A small network was shown many inputs. Here are its activations along a few directions, one row for each input.
In each table, some parts of the input vary, and every possible input appears once, in random order.
Descriptions start from the smaller parts, as in this example, which fits no table here: one of 4 places along a line, together with either a single point or one of 9 places along a line or (one of 2 separate values, together with one of 5 places around a ring).
Shared parts are said once, and a part with two or three values counts as separate values.
In the rows, zero is written as 128.

Other details of the inputs shift rows strongly along two fixed directions, in all tables alike. That doesn't count.
These rows show it; all are for the same input, with only those details redrawn:
[107 151 160 119 151 118 127 107 101 111  70 102 119 105 149 131]
[162 113 112 107  86 132 126 105  73  80  94 124 137 115 150 128]
[122 127 169 167 167 114 133 159 164 156 122 121 145 149 117 132]
[150 114 136 139 124 120 132 138 123 121 114 126 147 139 134 130]

A family of inputs:
x1: [ 86 144 157  81 164 147 125  85 127 117  82 129 112 101 133 140]
x2: [134 125  93  90  95 128 141 106 103 114 134 141 132 119 142 123]
x3: [167  96  79 129  84 122 144 149 139 132 169 151 156 151 125 117]
x4: [ 87 145 158  92 159 138 131  93 114 117  79 117 115 107 140 136]
x5: [172  81  91 144  84 124 125 149 138 125 155 151 153 153 126 117]
x6: [ 83 153 145 103 144 122 131  99 115 120  82 115 106 104 151 125]
x7: [118 125 134 104 129 138 129 107 113 107  91 122 127 117 139 128]
x8: [ 78 151 149  84 154 136 128  85 129 125  92 133 104  99 138 136]
x9: [106 143 114  82 131 132 136  97 126 126 125 142 118 107 135 129]
x10: [132 134 102  98  97 150 131 128 128 144 168 161 132 121 112 111]
x11: [182  98  72 155 103 142 111 134 131 113 205 129 114 148 107 162]
x12: [146 108 129 154 157 159 103 114 131 106 150 106  97 131 104 171]
x13: [155 114  92 116  98 157  99  82  77  67 141 114  82 110 134 163]
x14: [173 119  80 154  85 161 103 143 121 121 220 133 108 142  92 140]
x15: [156 104  99  98  89 138 117  99  81  79  93 126 130 113 150 120]
x16: [111 159 148 162 140 107 133 171 155 173 153 125 133 137 114 105]
x17: [167 111  81 137  73 127 125 161 127 140 178 150 147 142 117  93]
x18: [154 118 103 109  77 122 129 106  74  86 105 130 130 115 156 124]
x19: [173  93  76 139  87 113 132 152 136 131 166 146 153 149 128 110]
x20: [ 77 179 138  92 136 132 133 109 105 140 118 123 104  95 134 106]
x21: [122 127 169 167 167 114 133 159 164 156 122 121 145 149 117 132]
x22: [ 94 130 158 143 162 123 138 145 177 169 139 140 132 147 114 133]
x23: [ 94 158 143 145 146 124 135 164 166 180 156 133 129 137 109 103]
x24: [115 146 146 164 154  94 141 163 164 165 139 121 138 142 127 122]
- Describe the family of inputs behind these rows. => one of 4 places along a line, together with either a single point or one of 5 places along a line
- Changing only the place on the line of 4 turns x20 into x4. The same change can be made to x17. Which row results? => x15
- A walk changes only the place on the line of 4. It starts at x16 and steps to x24. List the rest of the walk in order. => x18, x21

A family of inputs:
x25: [178 119  87 134  86 156  83  88  36  41 142  90  79 106 132 163]
x26: [124 133 154 152 151 119 131 151 138 142 105 111 150 130 123 115]
x27: [173  98  95 138  89 109 141 137 107 103 131 127 151 142 145 129]
x28: [162  98  98 127  84 116 127 116 107  84 117 135 135 129 148 130]
x29: [ 95 173 140 126 151 101 133 130 137 149 117 116 115 108 137 108]
x30: [ 81 164 140  82 155 144 125  88 112 114 101 116  93  92 140 133]
x31: [180  87  81 101  82 160 132 125 116 122 177 163 145 136 109 130]
x32: [121 120 150 144 182 125 123 129 164 135 117 126 121 134 117 151]
x33: [112 147 139 161 142 116 140 171 175 181 153 133 144 149 116 111]
x34: [176  81  89 132  90 127 135 120 118 103 141 136 139 145 140 140]
x35: [123 110 161 170 155 114 125 166 174 158 134 125 152 157 114 124]
x36: [104 166 163 110 141 118 133 110  89 110  65  98 118  96 153 120]
x37: [ 94 154 161 124 150 127 135 137 153 170 150 136 125 133 115 128]
x38: [ 84 164 136 108 149 120 124 111 118 135 100 124 100  97 146 112]
x39: [112 120 149 148 163 118 128 134 153 141 110 121 126 138 124 140]
x40: [ 98 149 160 103 164 143 122  86 101 110  70 109 106 102 144 149]
x41: [161  98 110  99  73 144 124  99  75  75 104 130 141 120 138 128]
x42: [132 148  77  92  76 116 133  97  71  93 107 126 118 103 160 117]
x43: [178  82  75 129  69 149 132 152 144 126 182 164 160 165 104 118]
x44: [ 88 165 157 119 136 122 130 131 131 149 121 133 118 115 130 114]
x45: [154 122 107  97  84 126 127 106  64  74  86 114 137 110 161 115]
x46: [130 120 174 168 149 117 136 173 174 161 141 135 154 156 110 130]
x47: [115 145 148 156 138 112 139 176 168 173 159 135 152 149 103 107]
x48: [ 77 169 149 109 150 135 127 114 111 140  93 122 109  96 138 109]
x49: [184  80  76 126  77 133 133 148 146 129 192 167 154 156 108 119]
x50: [130 124 140 141 150 142 131 156 180 176 178 153 136 150  94 131]
x51: [ 82 160 146 101 151 138 127 101 116 134 107 121 110  95 129 116]
x52: [ 71 172 132  94 149 119 133  86 112 121  99 113  82  95 156 134]
x53: [171  93  74 138  76 120 138 151 139 137 187 161 150 157 129 120]
x54: [110 146 155 138 157  94 129 133 132 126  89 102 127 118 138 120]
x55: [135 105 152 162 168 137 123 153 183 152 142 130 145 160 103 146]
x56: [133 114 166 163 165 138 132 158 181 166 145 135 145 163 100 152]
x57: [121 112 155 173 162 105 125 166 180 159 130 129 147 155 113 130]
x58: [174 114  85 121  67 137 141 143 102 124 158 150 157 138 129 102]
x59: [107 133 147 154 153 115 130 167 178 175 158 141 138 156 109 111]
x60: [ 91 153 126 111 162 125 132 106 144 137 135 124  97 116 138 146]
x61: [150 116  99  94 104 136 126  76  85  68  99 121 111 104 164 160]
x62: [186  80  70 124  86 147 129 148 151 130 195 171 152 152 103 138]
x63: [ 91 147 158 105 155 129 121  93 104 101  68 102 107 105 146 133]
x64: [101 149 168 124 157 127 124 110 110 127  71 107 118 104 143 119]
x65: [113 122 165 148 163 132 131 138 147 142 113 123 134 142 117 132]
x66: [172 124  61 128  67 169  85  97  51  85 182 100  78 103 110 144]
- Changing only one part turns x30 into x55. The same change can be made to x52. Which row results? => x34
- Changing only one part turns x51 into x65. The same change can be made to x58. Which row results? => x26
- Describe the family of inputs behind these rows. => one of 2 separate values, together with either a single point or (one of 4 places along a line, together with one of 5 places along a line)
- Which other rows does x40 become when the choice among 2 separate values takes its other values? List them by row number. => x31
